Each row below holds a small network's activations on one input, seen along a few directions.
Each table varies a few parts of the input and shows all the possible inputs, shuffled.
A made-up example of a description, with smaller parts first: one of 5 places around a ring, together with either a single point or one of 9 places around a ring or (one of 3 separate values, together with one of 6 places along a line).
Shared parts are said once, and a part with two or three values counts as separate values.
In the rows, 128 means zero.

Other details of the inputs vary at random and push rows far along two fixed directions, the same in every table; ignore that.

Rows:
x1: [139 151 119 128 134 120 124 121 141 112 151 110 142]
x2: [160  84 100  64  59 112  67 127 156 209  92 211 132]
x3: [133 168 125 131 134 135 122 133 123 122 144 121 144]
x4: [131 136 125 140 139  91 111 135 111 113 138 117 123]
x5: [126 144 123 137 141  90 116 141 118 113 137 125 119]
x6: [ 95  94 135 163 107 182 197 122 134 132  96 130 113]
x7: [ 91  98 150 158 112 191 190 109 124 142  93 132 115]
x8: [144 157 140 136 144 136 120 124 121 131 155 120 136]
x9: [133 135 131 119 145 120  96 114 127  99 142 117 114]
x10: [ 87  89 151 154 128 162 189 137 121 131  79 143  90]
x11: [129 160 118 123 132 125 121 118 136 113 140 110 149]
x12: [170  88  98  82  36 105  98 117 138 223 130 212 144]
x13: [136 156 124 140 130 115 126 123 123 123 153 114 140]
x14: [140 153 128 119 146 142 114 124 144 119 145 110 142]
x15: [ 92  72 142 162 108 144 190 126 115 116  85 123 100]
x16: [128 152 128 110 157 118 111 149 135 112 119 124 125]
x17: [140 143 129 131 140 108 113 147 110 111 128 118 129]
x18: [127 158 128 120 139 132 113 114 136 121 142 107 146]
x19: [135 141 122 130 138 114 122 125 136 116 151 108 147]
x20: [143 152 138 132 150 131 125 131 111 136 155 122 137]
x21: [137 152 142 129 150 127 126 138 106 136 153 124 140]
x22: [136 143 131 122 150 136 111 129 139 123 145 108 147]
x23: [ 99  90 137 163 106 181 198 124 137 130 104 133 108]
x24: [127 142 117 125 145  96 113 138 132 105 127 119 126]
x25: [139 153 126 140 130 115 128 125 126 121 161 117 135]
x26: [142 154 124 132 141 125 130 142 119 125 155 122 138]
x27: [140 143 141 132 149 127  99 120 108 111 144 130 109]
x28: [134 141 124 137 144 105 108 146 113 113 131 121 124]
x29: [129 162 126 136 128 119 125 122 121 122 150 116 143]
x30: [125 148 129 114 152 104 114 142 132 112 127 122 122]
x31: [135 139 138 137 153 112 102 134 106 123 132 120 124]
x32: [135 140 129 115 150 134  94 121 130  99 135 120 116]
x33: [130 149 122 134 147 104 113 151 120 113 130 129 119]
x34: [134 151 127 125 141 129 115 115 138 122 144 105 144]
x35: [141 160 137 136 145 137 118 122 117 134 147 118 141]
x36: [ 87  94 138 140 113 197 182 109 148 130  84 122 121]
x37: [125 140 127 122 152 104 105 134 132 112 129 116 123]
x38: [139 148 127 116 152 137 119 131 134 123 145 111 143]
x39: [137 137 123 121 138  99 114 133 122 101 125 109 134]
x40: [170  96  99  64  46 138  76 108 163 221 107 202 154]
x41: [135 138 121 122 138 112 105 118 127  91 140 120 116]
x42: [ 93  76 139 146 116 173 193 112 140 134 103 121 113]
x43: [137 138 131 113 151 121 102 136 125 109 119 108 134]
x44: [164  88 101  78  35 101  98 125 133 224 129 215 147]
x45: [135 143 129 143 134 108 125 129 120 125 161 114 141]
x46: [131 147 137 134 155 110 107 139 112 123 131 128 119]
x47: [130 143 131 117 146 119 123 131 126 124 151 111 144]
x48: [ 88  79 132 146 110 162 203 124 135 124 100 125 119]
x49: [131 134 119 127 143  97 109 132 126 104 128 111 130]
x50: [142 142 142 131 149 115 108 135 102 121 129 117 128]
x51: [125 153 125 130 141  90 125 150 118 114 135 130 118]
x52: [138 146 117 124 139 115 130 127 132 116 151 111 144]
x53: [ 94  80 140 150 110 178 188 105 150 130 102 120 111]
x54: [135 134 133 118 146 107 106 129 122 109 126 106 131]
x55: [ 90  70 143 153 115 172 186 109 144 134 102 117 117]
x56: [133 148 130 112 151 133 120 138 129 123 144 114 146]
x57: [ 92  87 128 154 104 172 195 107 147 123  93 120 119]
x58: [ 88  69 139 146 127 169 170 124 137 119  74 121 102]
x59: [135 140 128 135 134 106 107 122 113 100 150 126 109]
x60: [126 151 119 117 145  96 122 147 133 105 125 124 125]
x61: [172  85 100  77  40 115  68 119 137 200 113 225 117]
x62: [135 154 127 129 141 121 131 150 114 125 153 125 140]
x63: [ 84  91 137 154 120 155 195 149 128 120  79 143  90]
x64: [129 131 129 124 150 105 101 128 126 112 130 108 127]
x65: [ 96  78 154 165 119 180 190 117 124 145 105 130 113]
x66: [171  88 101  84  40 119  87 126 145 224 124 213 148]
Each input here is: one of 6 places around a ring, together with either a single point or one of 4 places along a line or one of 6 places along a line.
Changing only the place on the ring of 6 turns x23 into x8. The same change can be made to x63. Which row results?
> x10
Start at x60 and move only the place on the line of 4, one step at a time. The first step leads to x24. Which rows follow, in order?
> x49, x39
List by row number the other rows that have the place on the ring of 6 in common with x18.
> x9, x30, x34, x37, x42, x47, x53, x54, x55, x64
Which other rows does x61 become when the place on the ring of 6 takes its other values? List them by row number.
> x9, x27, x32, x41, x59
Which other rows does x23 become when the place on the line of 6 takes its other values? List them by row number.
> x3, x6, x26, x62, x66

Rows:
x67: [ 97  95 122 122 103 167 181 128 165 157  89 148 122]
x68: [100  99 123 127 120 135 148 117 154  94  98 113 128]
x69: [172 151 126  95 132 124  68  98 140 162 164 128 162]
x70: [173 149 126  84 100 154  86 128 134 204 148 178 164]
x71: [110 159 131 140 195 139 133 121 125  57 146  57 133]
x72: [135 142 129 139 158  86 132 159 103  96 154 129 106]
x73: [162 160 117 105 118  65  83 140 117 148 132 144 141]
x74: [ 97 152 142 147 198  99 116 146 111  38 120  80  85]
x75: [118  47 123 107  75 135 115 128 145 180  60 176 116]
x76: [100  90 137 127 109 161 184 151 132 164  80 160 117]
x77: [100  57 128 148  83 174 195 107 139 160 113 143 122]
x78: [128 147 120 146 150  91 129 162 108 102 112 125 114]
x79: [123  71 142 128  92 185 159 109 129 165 104 140 126]
x80: [143 129 130 117 125 125  91 117 120 132 139 146 107]
x81: [132 105 117 118  86  95 123 133 110 154 126 180 101]
x82: [106 108 139 165  97 136 192 122 108 144 110 138 118]
x83: [163 130 113  90 141  54  72 166 124 123 131 161 108]
x84: [144 161 130 106 165  93  76 147 118  96 139  93 141]
x85: [115 101 146 139  94 188 186 133 127 186 120 165 135]
x86: [155 147 101  92 117  72  85 135 145 126 146 136 157]
x87: [126 119 129 122  92 150 164 145 118 189 124 175 140]
x88: [158 194 108 117 143  72  96 133 121 104 196 107 172]
x89: [103  80 141 153  93 172 152 106 126 148  95 157  95]
x90: [ 89  56 136 130  98 166 156 109 132 124  66 158  71]
x91: [109 107 125 125 120 162 150 102 149  99 111 113 135]
x92: [175 102 118  87  96 116  72 128 136 171 135 188 117]
x93: [ 98 135 139 170 167 161 163 132 110  71  98  95 103]
x94: [174 141  85  66  75  84  52 121 167 162 134 158 158]
x95: [185 166 124  97 118  93  65 135 111 165 187 137 168]
x96: [100  95 140 143 112 139 158 119 130 121  72 129 107]
x97: [117 167 155 167 191 135 150 114 118  89 177  63 144]
x98: [ 96  58 138 157  88 155 193 129 117 168  90 155 114]
x99: [ 71 121 150 198 149 137 202 138  95  83 117 106  87]
x100: [159 188 115 124 144 131  99 112 145 108 184  85 163]
x101: [123 142 132 127 168  97 118 129 132 108 134  95 133]
x102: [107 141 141 159 161 170 169 105 138  74 148  71 142]
x103: [ 76 110 153 159 182 149 167 114 139  71  97  66 110]
x104: [ 77 109 135 180 154 148 215 129 116  87 131  81 116]
x105: [150 190 105 133 133  92 121 133 130 110 187  97 160]
x106: [159 128 116  84 142  67  53 155 133 112 123 155 108]
x107: [134 140 125 131 150 145 124 112 132 115 157  96 144]
x108: [103 101 127 114 105 206 166 101 170 152  94 142 129]
x109: [ 91  74 145 138 129 186 170  90 148 127  84 113 113]
x110: [ 94 152 150 162 173 213 190 109 152 100 141  75 135]
x111: [141 106 137 129  86 159 137 100 128 173 111 155 131]
x112: [158 153 108 122  94 121 117 115 147 150 175 127 161]
x113: [157 139 117 103 135  70  70 153 120 149 131 140 143]
x114: [138 107 137 141  76 140 153 111 119 179 124 161 133]
x115: [101  81 141 164  84 154 168 118 117 155 107 165  97]
x116: [115  86 138 130  89 166 156 100 132 151  76 150 114]
x117: [162 143 111  93  79 146 104 114 160 206 163 175 166]
x118: [108 198 134 157 183 144 170 137 129  90 176  75 148]
x119: [153 161 129  90 136 150  93 136 130 157 132 147 152]
x120: [146  89 117  91  84 101 105 141 130 175 103 165 131]
x121: [117 150 146 142 208 125 122 144 116  43 135  82  94]
x122: [138 123 105  93 127  95  81 130 144 125 124 127 139]
x123: [154 142 103  66  97 125  74 123 172 175 122 166 154]
x124: [137 148 138 115 161 137 105 128 117 102 135  92 138]
x125: [112 140 140 120 150 149 135 150 131 124 106 126 131]
x126: [159 153 106 104 126  78  61 151 120 127 115 152 130]
x127: [139 150 144 151 155 123 123 136 108 130 163 105 145]
x128: [112 149 145 180 169 163 162 131 106  84 128  92 114]
x129: [168 164  98  85 108 117  74 109 155 132 152 124 160]
x130: [ 95 162 145 161 192 102 116 144 111  47 119  81  96]
x131: [146 172 133 135 155  88  90 137 102 104 180 122 118]
x132: [ 94  72 128 143  93 118 155 137 124 139  70 168  83]
x133: [130 104 113 144  79 119 155 142 106 164 108 179 118]
x134: [125 150 110 131 134 104 138 136 147 100 137  95 136]
x135: [147 139 121 116 120  98 110 116 126 159 157 136 151]
x136: [137 171 147 156 199 103 128 155 102  67 181  90 111]
x137: [101  73 152 160 123 192 175 113 127 146  96 121 116]
x138: [155 127 113  90  91 105  50 117 129 161 117 180 120]
x139: [138 130 126 154 108 130 141 138 107 146 134 151 126]
x140: [131 116 130 130 108 119 146 137 108 149 137 134 137]
x141: [140 125 103 100 125  81  98 139 137 135 133 132 138]
x142: [149 167 133 116 174 114  71 133 117 108 145  98 146]
x143: [101 155 140 154 197  85 135 157 102  48 128  86  86]
x144: [133 122 123 132 100 137 146 111 139 135 155 132 154]
What is each input in this table made of?
> one of 6 places around a ring, together with either one of 2 separate values or one of 11 places along a line
Changing only the place on the ring of 6 turns x139 into x126. The same change can be made to x112. Which row results?
> x94
Changing only the place on the ring of 6 turns x98 into x137. The same change can be made to x87. Which row results?
> x70
Which other rows does x104 become when the place on the line of 11 takes its other values? List them by row number.
> x72, x81, x82, x88, x98, x99, x105, x133, x135, x140
Which other rows does x125 become when the choice among 2 separate values takes its other values? List them by row number.
> x123
List by row number the other rows that have the place on the ring of 6 in common with x138.
> x71, x90, x91, x93, x108, x109, x116, x119, x121, x124, x129, x142
